A small network was shown many inputs. Here are its activations along a few directions, one row for each input.
In each table, some parts of the input vary, and every possible input appears once, in random order.
A made-up example of a description, with smaller parts first: line(6) and (point or ring(9) or (values(3) and ring(8))).
Shared parts are said once, and a part with two or three values counts as separate values.
In the rows, 128 means zero.

Table:
x1:  98 110 128 179  43 127 126 113 118 166 132 102 148 127 107 184 153
x2: 106 107 120 139 139 106 192 170 177  98  79 186  93 120  89  92 113
x3: 164 146 165  69 144  38  65 100 147 122 214 126 110 140 173 121 154
x4: 157 110 105  94 175  90  60  60 173  96 196 112  68 112 153 119  74
x5:  50  83 117 154  82 178 122 150 113 129 140 139 137 117 100 169 130
x6: 104  91 139 168  78 140 121 170  94  88 107  89 137 126  89 157 166
x7: 170 145 132 101 193 177  82 143  52 143 111 104 190 118 175 101 122
x8: 144 117 138 148 126  80 191 166 180  95  63 152 101 127  90 100 134
x9: 185 170 129  63 176 173  99 140  43 130 133  91 181 100 164 108 123
x10: 126 158 171  60 156  57  98  90 124  98 161  91  94 138 220 129 203
x11: 137 136 127 158  91  68 195 109 204 172  88 165 112 128 107 126 121
x12:  60 103 113 167  62 154 122 110 117 160 138 133 147 129 103 195 133
x13: 163 136 136 160  91  63 193 140 192 131  67 150 111 134 108 113 133
x14: 190 184 107  76 183 195  98 148  69 138 153 104 166 123 139  96 136
x15:  99 129 111 146 110  94 191 107 204 167  94 195 111 130 104 137 101
x16: 184 140 121 122 201 199 106 122  54 157 134 114 170 153 168 107 110
x17:  66  80 121 159  91 166 123 173  91  91 123 123 130 120  89 149 147
x18: 177 179  94 112 214 198 109 132  66 144 167 109 167 145 153 113 111
x19: 123 109 137 180  43 122 123 144 105 124 111  87 146 133 107 171 165
x20:  89 109 116 134 130 118 191 148 199 136  96 202 100 117 100 111  97
x21:  95 147 162 100 159 146  82  52 164 103 182 115  68 153 150  91  62
- What do these inputs look like to the network? => line(4) or ring(5) or (values(2) and ring(6))
- Start at x14 and move only the ring(5) part, one step at a time. The first step leads to x18. Which rows follow, in order? => x16, x7, x9

Table:
x22: 138 121 114 172 105 129 169 130 171 145  92 152 122 130  82 118  87
x23: 129 134 109  80 182 157  54  81 104 148 210 126 134 122 170 135  94
x24: 145 171 132  82 211 205 100 118  81 113 154 110 133 143 160  81  96
x25: 135 108 109 165 123 123 167 154 169 108  97 151 106 127  77 112 100
x26: 207 144 137  99 197 122 115 139  87 118  98 104 152 122 175  87 129
x27:  97 118 130 164  72  97 149  91 171 155 119 136 113 134 117 162 123
x28:  87  95 135 129  93  89 136 140 170  90 129 142  86 115 103 135 140
x29: 123 160 148  78 184 169  66  86  96 102 190  90 109 146 175 102 111
x30:  84 113 130 136 117 122 178 171 141 122  84 170 130 120 106 129 145
x31: 183 179 146  85 132  76 108 116 122 136 165 101 136 136 164 126 177
x32: 150 145  92  85 210 193  89 113  89 159 173 146 159 118 155 113  79
x33: 118 110 131 166  77  94 135  98 185 133 129 133  97 134  96 141 101
x34:  94 121 127 152 104 132 184 146 143 160  81 167 140 131 118 138 143
x35:  64 101 147 131  90  87 146 139 155 110 122 151 106 124 121 150 158
x36: 108 106 118 135 121 124 169 173 156 101  92 161 111 111  89 113 126
x37: 141 122 114 152 112 209  98 171  27 130 123  78 193 123 114 152 151
x38: 115  97 126 159  95  88 133 120 182  97 134 133  81 131  91 134 115
x39: 205 190 130  90 160 111 143 148 106 148 127 121 160 132 149 103 163
x40:  73 110 144 147  77  97 152 115 157 148 118 148 116 135 133 159 156
x41: 185 134 153  94 169  86  79 105 104 106 135  84 127 127 190 110 145
x42: 117 129 113 169 100 132 182 122 158 167  82 155 137 129 102 140 110
x43: 120 111 131 147  87 174  65 139  42 119 160  58 168 126 128 175 166
- What do these inputs look like to the network? => values(2) and (point or line(4) or ring(6))
- Changing only the values(2) part turns x39 into x31. The same change can be made to x34. Which row results? => x40
- Start at x23 and move only the line(4) part, one step at a time. The first step leads to x29. Which rows follow, in order? => x41, x31

Table:
x44: 105 102 111 186  75 116 235 172 194 146  34 188 117 118  63 123 123
x45: 166 175 117  99 173 207  67 112  28 160 184  75 186 143 174 139 142
x46:  87  85 154 188  11  49 181 152 175 120  87 137 107 132  84 172 183
x47:  42  71 135 188  19  80 143 122 196 120 121 143  87 125  77 180 148
x48: 166 180 167  38 225  49 105  52 198 100 172 139  53 146 210  58 100
x49:  34  72 109 183  55 119 170 114 199 123 116 171  82 118  65 168  92
x50: 222 181 137  35 233  29  99  63 206 120 187 150  70 130 194  59  90
x51: 113 110 131 190  50  60 220 175 180 130  35 157 129 122  73 150 168
x52: 182 159 123  92 184 214  59 148  24 103 164  62 172 125 146 104 123
x53:  61  88 108 192  89 134 205 150 201 143  79 207 106 132  53 132  82
x54: 149 161 130  71 173 197  65 133  21 150 165  90 196 116 182 131 146
x55: 182 142 121 116 177 206  50 111  25 140 159  61 183 132 171 127 113
x56: 154 137 120  86 200 202  66 160  16 108 162  85 175 125 172 120 154
- What do these inputs look like to the network? => values(2) or ring(5) or ring(6)
